(145): [135 139 168 125 138 174 126]
(98): [103  91  86 150 162 107  90]
(116): [121 180 154 147  76 159 159]
(110): [ 73 102  94 132 165 104  72]
(78): [132 107 120 123 111 122  71]
(149): [ 82  89 117 128 120 132 150]
(45): [121 151 109 166 109 149 150]
common (149) (45):  | [150]
common (149) (110):  | [132]

(29): [ 78 125 112 126 161 112 127 117 139 126 139 129 135 138]
(38): [126 104 112 125 161 139 140 117 139 126 122 117 134  91]
(121): [ 78 127 112 126 161 139 125 126 139 126 139 129 126 138]
which: [ 78 127 112 126 161 139 125 126 139 126 139 129 126 138] | (121)
which: [126 104 112 125 161 139 140 117 139 126 122 117 134  91] | (38)
which: [ 78 125 112 126 161 112 127 117 139 126 139 129 135 138] | (29)

(136): [135 113 126 100 139 158  83]
(107): [131  97 136 104 136 155  87]
(18): [131 143 102  92 128 154  93]
(101): [105 119 132 172 161 153 149]
(2): [102  72 120 123 136 121 131]
(25): [102 101 103 162 161 120 142]
(19): [108  70 132 113 128 132 120]
(201): [118  91 120 106 133 153  91]
(21): [105 114 125 170 167 127 166]
(175): [155 155 146 126 133 101 166]
(134): [107  70 131 129 129 130 121]
(167): [147 154 151 127 136 108 173]
common (201) (2):  | [120]
common (134) (18):  | [131]
common (201) (101):  | [153]
common (201) (175):  | [133]
common (25) (201):  | [120]
common (175) (21):  | [166]

(209): [173 109 179 119  73  82 175  82 133 116]
(140): [117 178 153 154 166  94 125 123 176  89]
(204): [186 143 134  88 136  75 112  74 111 180]
(97): [106  77 159 128  81 146 143 168  82 135]
(166): [178 184 165 122 174 176 111  82 100 112]
(194): [147 188 159  72 183  73 174  94  78 144]
(44): [142 187 166 171 146 139 173  79  76  91]
(95): [173 147 158 152 184 166 129  89 143 163]
(58): [ 92  69 137  86 119  79 154 105 160 187]
(50): [ 99 123 101 137  82  90 135 107  72 141]
(212): [ 83 185 163 102 124 112  70 145 143 183]
(211): [142 181  94 164 162 135 158 179 112  90]
common (97) (209):  | [82]
common (95) (194):  | [147]
common (194) (212):  | [183]
common (194) (209):  | [73]
common (209) (50):  | [82]

(163): [118  83 149 134 126 155  95 125 114 103  93 151  91 108  95 168  98  86
 108 157 176  99 148 147 124 123 132 123  94 162 124 152  86  78  99  79
 138 130  96 132  90 167 144 121 101 168 139 140 108 128 161  92 117 156
 100 126 134 118 126 147 120 119  79]
(147): [150 174 108 156 160 123 135 172 174 165 122 122 103 169 126  85  99 154
 132 128 161 150  79 100 165 130 107 101 145  95 141 126 107 178  83  99
 171  95  89  99 164 150 144 143 138 147  93 156 176 119 105 165  87 133
 147 154 111 158  89 166  84 172 136]
(168): [148 145 130 162 178 127 127 165 166 152  88  96 114 110 172  89 139 168
 155 148 153 169 154  79  85  78 103 112  95 119 162 161 140  86 109 130
 159 160 133 107 153  88 133  82 142 120 151  82 120 171 156 165 129 124
  89 102 101  93 108 127 137 163  91]
(53): [173 165 136 164 153 154 139 163 148  93 160 142 121 119 127 171 123 122
 125 133 136 172 173  93 166 167  85  95  82 103  87 138 101 145 155 156
 158 126  96 167  92 100 145  97 126  98 111 139 105 114 165 122 134 138
 123 104 117 139 158 148  91 151 122]
(16): [ 89 108 142 110 137  86 131 103 105  92  94 171 117 109 144 134 163 136
  98 170 153 105 173 128 133  88  80 156 124 175 155 153 102  84 131 130
 106 114 144  95 167 131 145 101 138 104  85 165  89 177 173 114 130 158
 155 173 106  80 160  81 108 155 175]
(48): [ 99  99 146 119 106 144 122 106  85  85 144 126  89 145 128 154 112 123
 142 109  87 156 128 133 145 174 103  82 124 158 171  78 130  98 169  99
  84 106 140 155 101 103 169 125 177 146 139  91 113  91 118  98 166 143
 170 104 102  87  90  83 159 152 110]
(74): [128 163 137 125  89 125 172 148 162 106 129  87 162  84 175 155 101 176
 136 130  83  78 175 163 131  92 112 170 159 118 141  99 152 140 145  83
 124  95 140  99 167  93  81 104 169 138 125 111 171  99 171  85 134  83
 170 141 137 135 108 167 167 138 128]
(91): [148 145 130 162 178  84 127 165 166 152  88  96 114 110 172  89 139 168
 155 148 153 103 154  79 130  78 103 112  95 119 128 161 140  86 109 130
 159 160 158 107 134  88 133  82 142 120 151  82 120 171 156 165 129 124
  89 102 101  93 108 127 137 163  91]
(160): [150 174 108 156 160 123 135 172 174 165 122 122 103 169 139  85  99 154
 132 128 161 150  79 100 165 130 107 101 145  95 141 126 107 178  83  99
 171 172  89  99 164 150 144 143 138 130 112  94  79 174 153 124 173  90
 100 161 125 109 100 127 117 133 108]
(195): [ 87 141 118 136 175  93 126 132 105 116  81 108 162 170 103 142 114 116
 172 165 138 103 100 166 124 121 101 112 172 116 100  93 145  84 140  81
 135 172 114 131 167 162  92 103 161  87 126  89  90 176 142 123 176  94
 133 129 157 128 124 147 142 117 157]
which: [ 89 108 142 110 137  86 131 103 105  92  94 171 117 109 144 134 163 136
  98 170 153 105 173 128 133  88  80 156 124 175 155 153 102  84 131 130
 106 114 144  95 167 131 145 101 138 104  85 165  89 177 173 114 130 158
 155 173 106  80 160  81 108 155 175] | (16)
which: [148 145 130 162 178 127 127 165 166 152  88  96 114 110 172  89 139 168
 155 148 153 169 154  79  85  78 103 112  95 119 162 161 140  86 109 130
 159 160 133 107 153  88 133  82 142 120 151  82 120 171 156 165 129 124
  89 102 101  93 108 127 137 163  91] | (168)
which: [148 145 130 162 178  84 127 165 166 152  88  96 114 110 172  89 139 168
 155 148 153 103 154  79 130  78 103 112  95 119 128 161 140  86 109 130
 159 160 158 107 134  88 133  82 142 120 151  82 120 171 156 165 129 124
  89 102 101  93 108 127 137 163  91] | (91)
which: [ 87 141 118 136 175  93 126 132 105 116  81 108 162 170 103 142 114 116
 172 165 138 103 100 166 124 121 101 112 172 116 100  93 145  84 140  81
 135 172 114 131 167 162  92 103 161  87 126  89  90 176 142 123 176  94
 133 129 157 128 124 147 142 117 157] | (195)

(124): [142 141 142 146 124 134 135 135 141 132 135 148 136  67  82 133 144 147
 132]
(82): [163 155 124 139 138 121 122 120 150 123 123 147 121 122  69 137 127 133
 125]
(36): [138 133 132 134 135 122 133 147 148 122 120 135 119 150 123 128 138 138
 124]
which: [163 155 124 139 138 121 122 120 150 123 123 147 121 122  69 137 127 133
 125] | (82)
which: [142 141 142 146 124 134 135 135 141 132 135 148 136  67  82 133 144 147
 132] | (124)
which: [138 133 132 134 135 122 133 147 148 122 120 135 119 150 123 128 138 138
 124] | (36)

(59): [129 122 118 131 154 138 127  96 112]
(109): [103 100 122  99 159 130 117 135 163]
(17): [ 99 132 125 120 129 116 146 143 136]
(68): [ 86 141 140 173 132 117 119 180  95]
(26): [132 142 127 133  82 134 131  87 111]
(132): [ 98 113 110  98  94 128 122 135 112]
(164): [113  95 136  87 139 128 109  99 125]
(126): [148 145 126 123 154 135 118 117  94]
common (164) (26):  | [87]
common (68) (164):  | [95]
common (164) (68):  | [95]
common (17) (68):  | [132]
common (26) (164):  | [87]
which: [103 100 122  99 159 130 117 135 163] | (109)
common (68) (26):  | [132]

(5): [ 91 112 134 102 103 113 155 133 115  87 144 133 120 113 155 112 157 160
 186 101 118  94 134 134 168 142  99  74 140 141 115  93 123 143 126  91]
(56): [151 105  90 166 131 144 105 129 111 146 110 109 117 117  99 151  96  89
  79 151 130 147 115 125  69 151 120 146 134 157 108 154 141  84 127 113]
(15): [117 124 149  96 106 110 158 134 122  92 146 139 130 117 158 106 164 165
  70  99 117  93 139 132 184 127 107  80 134 126 128  91 117 111 132 111]
(88): [107 176 161  99 151 124 123 111 166 135  92 148 134 166 141 120 127 150
 126 126 145 146 132 136 145 101 168 159 113  90 157 132 129 151 113 158]
(61): [107 153 163  99 129 115 144 125 147 118 142 145 139 147 151 109 152 159
 164 111 128 117 139 131 175 105 140 121 120 122 148 110 118 166 128 147]
(143): [117 124 149  96 106 110 158 134 122  92 146 139 130 117  98 106 164 165
  70  99 117  93 139 132 184 127 107  80 134 126 128  91 117 159 132 111]
which: [ 91 112 134 102 103 113 155 133 115  87 144 133 120 113 155 112 157 160
 186 101 118  94 134 134 168 142  99  74 140 141 115  93 123 143 126  91] | (5)
which: [107 153 163  99 129 115 144 125 147 118 142 145 139 147 151 109 152 159
 164 111 128 117 139 131 175 105 140 121 120 122 148 110 118 166 128 147] | (61)
which: [107 176 161  99 151 124 123 111 166 135  92 148 134 166 141 120 127 150
 126 126 145 146 132 136 145 101 168 159 113  90 157 132 129 151 113 158] | (88)

(162): [123 120 120 139]
(186): [114 168 157 134]
(8): [127 111 101 132]
(119): [116 130 149 121]
(84): [129 169 122 135]
(181): [168 142 103 122]
(77): [134 130 129 120]
(60): [101 111 127 102]
(203): [141  99  93 150]
(7): [126  79 102 145]
(129): [127 111 125 135]
common (77) (119):  | [130]
common (84) (181):  | [122]
common (186) (181):  | [168]
which: [134 130 129 120] | (77)
common (77) (162):  | [120]

